Each row below holds a small network's activations on one input, seen along a few directions.
In each table, some parts of the input vary, and every possible input appears once, in random order.
A made-up example of a description, with smaller parts first: one of 4 places along a line, together with either a single point or one of 9 places around a ring or (one of 2 separate values, together with one of 5 places around a ring).
Shared parts are said once, and a part with two or three values counts as separate values.

A family of inputs:
r1: [ 24 -68 -28  24 -31 -92  -9 -17  16 -50  80  -8 -21 -54  13  14  -2 -26
 -23]
r2: [-12  22   3  13 -35  30 -25  12   0  45  -2  32 -31  -6 -28  34  -7  14
  11]
r3: [ 3  0 37 41 20 36 -2 -2  0 -7 -5  5 -4 39 19  9 57 22  8]
r4: [  5   8   6 -28  42   3  -4 -28  25 -31 -34 -12   0  31  33 -32   9 -13
  -7]
r5: [ 19 -64 -11  46 -23 -55 -60 -24  31 -28  62  -7 -62 -19  20  62  30 -17
 -13]
r6: [ -9   2  17  -5   9  14 -13 -11  10 -35 -29  14 -29  46  40   9  50  34
  -1]
r7: [-35  16 -23 -49 -26 -38  37  19  -8 -15  -3  20   7  -7 -10  11 -49  12
  -8]
r8: [  9  -2  23  18   8   0  48   7 -16 -30  16   0  38   1  17 -37  23  13
  -2]
r9: [-42   5  33 -33   1  -5 -26  14 -10  -6 -24  38 -37  20  15  35  27   2
  11]
r10: [ -7 -17  11  26 -12  26 -33  29 -40  53   2  -4  -4 -15 -31  31  26   5
  22]
r11: [  8 -10   1   0  20  14 -23   9 -24  58  -3 -30  26 -33 -37  -6 -14 -40
  18]
r12: [ 35  26 -22  18   6  38  -1 -31  34  19 -11 -21   4   5  -9 -33 -26   0
  -6]
r13: [-37   3  19 -55 -11 -41  24  24 -26 -28  -4  32   4 -17  13 -12  -8  -7
   1]
r14: [ 30 -22 -19  29 -16   9  33   8 -33   4  16 -33  48 -29  -9 -36  18  29
   2]
r15: [ -7  20 -11 -10 -46  -6  26  20 -16  23  18  26   9 -43 -31 -13 -41   6
   1]
r16: [ 10  22 -35 -22  27   7   8 -30  41 -19 -32 -24   3  41  14 -10 -33   4
 -17]
r17: [ 21  19 -10  41 -27  50 -10 -14  19  15  -7   6 -24  20  -3   8  15  45
  -1]
r18: [  0 -19  -7   4 -22 -10  17  41 -57  30  21  -7  38 -52 -32 -16  -7  -5
  10]
r19: [ 40 -14 -12  28  28  34  -8 -17  -5  29  -7 -56  33  -6 -12 -32   8  -8
   7]
r20: [-22  26 -21 -50  19 -13  -6  -4  21  10 -27   1  -4  14 -12  16 -56 -27
  -5]
r21: [-27   3  52  15  13  17 -18  29 -24  19   1  30 -14  15  -4  31  31 -11
  18]
r22: [ 25  17 -27  18 -38  13  40  -6   5  -6  12   2  19 -18  -6 -37 -17  37
 -11]
r23: [ 35 -57 -20  21   9 -66 -50 -42  46 -23  57 -33 -32 -36  14  25 -11 -63
 -17]
r24: [-27  12  21 -56  34 -17 -18  -2   6  -2 -29  13  -7   4   8  -6 -13 -44
   5]
r25: [  3  30  -8 -11  -1  19 -16  -5  15  49  -6   5  -3 -22 -34  -7 -48 -32
   5]
r26: [-37  19  -9 -26 -15  -1 -14  12   7   6 -23  26 -34  30  -6  57 -16  19
   1]
r27: [-13  11  41 -11  46   5  -8   9  -6  25  -4   5  17  -3 -11  -6  -7 -57
  14]
r28: [ -1  13 -39 -21 -18 -18  51  -6  12 -44  -8  -4  16  18  16 -15 -26  43
 -21]
r29: [ -4  15 -24   2  -7  19   0 -13  26 -23 -28   2 -26  57  20  31   7  50
 -12]
r30: [ 25 -21  -1  52  -6  46 -17   0 -19  25  -3 -30   4  10  -6   9  48  37
  12]
r31: [ 18   7  26  17  54  25   6 -19  15  -4  -9 -21  25  23  12 -32  16 -24
   2]
r32: [ -5  -1   3 -28  -3 -22  38  -4  -3 -56  -9   9  13   8  36 -37  17  25
 -11]
r33: [-23   1  37  -7   2 -19  32  40 -40  -4  21  24  26 -21  -7 -17  -3 -20
   8]
What is each input in this table made of?
Answer: one of 3 separate values, together with either a single point or (one of 2 separate values, together with one of 5 places around a ring)
The inputs of r3 and r31 match in every part but the choice among 3 separate values. If r21 is changed in the same way as r3 into r31, which row does it become?
Answer: r27
Which other rows does r19 become when the place on the ring of 5 takes its other values? List them by row number.
Answer: r4, r12, r16, r31

A family of inputs:
r34: [-15  23  39  12  15  37 -27  -6  19   2 -24  30 -38  47  17  26  35  10
   8]
r35: [-38  -3  10 -32  -5  -6  -1  41 -48  23 -17  11   9  -7 -18  23   2   3
  16]
r36: [-50  34  35 -39  -7  -5   3  22  -2 -10 -19  61 -29  23   9  24  -3   3
   5]
r37: [ 11  14 -22   7   3  32  10 -24  25 -29 -35 -14  -9  57  28   0  22  57
 -11]
r38: [-10   9  14 -13 -12  -7  57  25 -34 -21   5  16  39 -14   4 -42   3  19
   1]
r39: [ 43 -81 -20  64 -23 -58 -48 -31  26 -32  78 -28 -41 -37  18  37  35 -18
 -16]
r40: [   8  -70  -24   15  -45 -101  -17   -4    5  -44   82    3  -32  -61
   10   36   -3  -25  -19]
r41: [ 26   8   0  54 -20  55  -7   5 -12  48   7  -8   7  -9 -28  -3  14  24
  12]
r42: [ -9  18  -3   4 -42  13  24  33 -33  36  12  23  16 -34 -36  -5 -23  17
   9]
r43: [ 17  23 -10   8   1  29   1   0   0  53   1 -11  23 -28 -40 -24 -41 -24
   7]
r44: [  3  29 -32 -40  23   6  18 -29  36 -24 -42 -18   8  38  17 -21 -34  10
 -16]
r45: [-24  24 -26 -43 -20 -10  40   4   4 -41 -31  16   0  32  20  -2 -16  50
 -14]
r46: [ -3 -14  13  19  17  37 -31  13 -27  35 -22 -19   0  18  -9  25  40  10
  19]
r47: [ 35 -65 -31  18  -2 -85 -40 -36  38 -27  71 -32 -25 -56   7  16 -21 -66
 -21]
r48: [-24  38  28 -35  36  11 -19 -11  31   7 -30  26 -22  29   6   6 -21 -38
   3]
r49: [-12   2   3 -28  38  10 -23   8 -15  40 -29 -23  17  -1 -21   4 -16 -37
  14]
r50: [ 25  -2  18  38  11  35  26  -2 -13  -9   0 -15  30  11  13 -40  41  26
   3]
r51: [ 17  14   7  -9  31   8  34  -7  -2  -4  -6 -18  47  -8   1 -61 -15 -22
  -2]
The inputs of r41 and r43 match in every part but one. If r39 is changed in the same way as r41 into r43, which row does it become?
Answer: r47
What is each input in this table made of?
Answer: one of 3 separate values, together with either a single point or one of 5 places around a ring
List by row number the other rows that have the choice among 3 separate values in common with r42.
Answer: r35, r36, r38, r40, r45

A family of inputs:
r52: [ 44  -5 -16  58   0  56 -15 -13   0  44   1 -39  15  -2 -22 -11  16  18
   7]
r53: [  3   9  -9 -21   2 -14  20  12 -16  30  12  -9  38 -48 -33 -35 -51 -41
   3]
r54: [  39  -96  -35   42  -29 -111  -40  -38   38  -63   99  -25  -46  -56
   29   37   12  -38  -29]
r55: [-18   3   5   3 -36   2   0  39 -39  45  17  22   4 -40 -40  18 -15  -1
  15]
r56: [ 21   1   6  26  -7  26  45  18 -38  13  11 -15  55 -25 -14 -54  12  19
   7]
r57: [ -7  19   0 -22   9   7  48  -3   1 -49 -29   4  21  39  34 -33  14  42
 -10]
r58: [ 17  20 -14  16  13  40  -9 -36  45 -19 -33 -11 -23  60  26   5  17  38
 -11]
r59: [ -2 -14  36  26  20  29 -40  19 -30  55   2  -6   2 -13 -25  19  28 -30
  26]
r60: [-25  27 -15 -69  18 -33  23  -9  23 -31 -28  10   4  16  14 -14 -49 -18
 -14]
r61: [-28  13  39 -15  32  14 -35  -5  16  -7 -30  24 -37  48  23  33  30 -10
   8]
r62: [-45  23   2 -44 -22 -16   3  17   1 -16 -21  45 -32  23   8  36 -13  21
  -2]
What is each input in this table made of?
Answer: either a single point or (one of 2 separate values, together with one of 5 places around a ring)
Which other rows does r58 become when the choice among 2 separate values takes its other values? List them by row number.
Answer: r52
